Each row below holds a small network's activations on one record, seen along a few directions.
Records have a field called Zug. Each example row is followed by its value.
The word missing means that the record has no Zug.
The largest differences between rows may come from other fields.
In the rows, zero is written as 128.
[115 101 156 119 152 127 136 162 237  37] -> p8
[102 116 157 112 148 121 128 160 174  55] -> p6
[102 121 155 129 146 129 125 149 165  55] -> p3
[125 112 146 121 156 124 139 156 209  30] -> p8
[117 131 154 136 156 114 123 167 187  53] -> p4
[116 115 150 127 172 118 132 161 212  39] -> p2
[114 114 149 132 167 122 144 148 205  38] -> p2
[120 134 151 134 162 107 133 149 204  35] -> p5
[109 117 159 134 164 120 111 168 189  52] -> p3
[120 134  90 126  92 129 113 124  28 215] -> missing
[119  96 154 118 168 104 134 159 242  26] -> p7
[106 128 145 124 147 135 123 143 159  54] -> p4
[130 107 149 142 175 115 134 158 217  33] -> p2
[108 146 161 116 178 119 138 143 212  28] -> p1
[109 129 153 125 143 125 133 155 160  60] -> p6
[113 121 148 117 148 124 126 159 169  53] -> p6
[109 126 150 111 161 112 136 150 208  31] -> p5
[135 111 142 132 162 133 133 168 228  30] -> p8
[112 145 158 121 182 115 136 149 221  28] -> p1
[106 131 153 121 149 114 128 166 169  55] -> p3
[109 133 137 128 152 118 135 149 172  50] -> p4
[121 133 102 136  99 149 140 133  37 197] -> missing
[138 153 118 107 130 137 124 107 137 150] -> missing
[117 100 140 114 177 110 138 154 236  20] -> p7
[122 148 147 120 197 123 134 153 210  20] -> p1
[122 109 141 130 170 111 146 148 226  24] -> p7
[103 127 149 113 155 116 133 151 220  38] -> p5

Which value of Zug does each new row have?
[110 122 153 137 155 123 114 169 192  56] -> p3
[119 115 139 122 172 117 137 157 226  29] -> p7
[109 133 146 119 153 117 130 150 213  38] -> p5
[103 107 156 115 148 121 131 149 174  51] -> p6
[105 136 157 117 182 119 150 143 226  24] -> p1
[123 114 141 121 157 137 128 152 203  36] -> p8
[129  98 113 132  98 138 130 121  61 175] -> missing
[114 115 154 120 149 125 144 165 180  50] -> p6
[119 145 154 112 182 111 150 150 213  20] -> p1
[101 121 151 115 133 128 133 151 168  61] -> p6
[119 130 170 130 195 114 132 149 229  16] -> p1
[124 110 139 131 187 117 143 152 222  19] -> p7
[109 130 110 140  93 148 125 127  45 205] -> missing
[113 124 144 121 150 128 127 163 176  53] -> p6
[114 140 157 112 190 112 141 151 217  18] -> p1
[140 107 152 133 164 114 132 172 229  31] -> p8
[127 129 121 143 103 149 130 142  43 197] -> missing
[118 137 162 123 191 112 136 162 240  21] -> p1
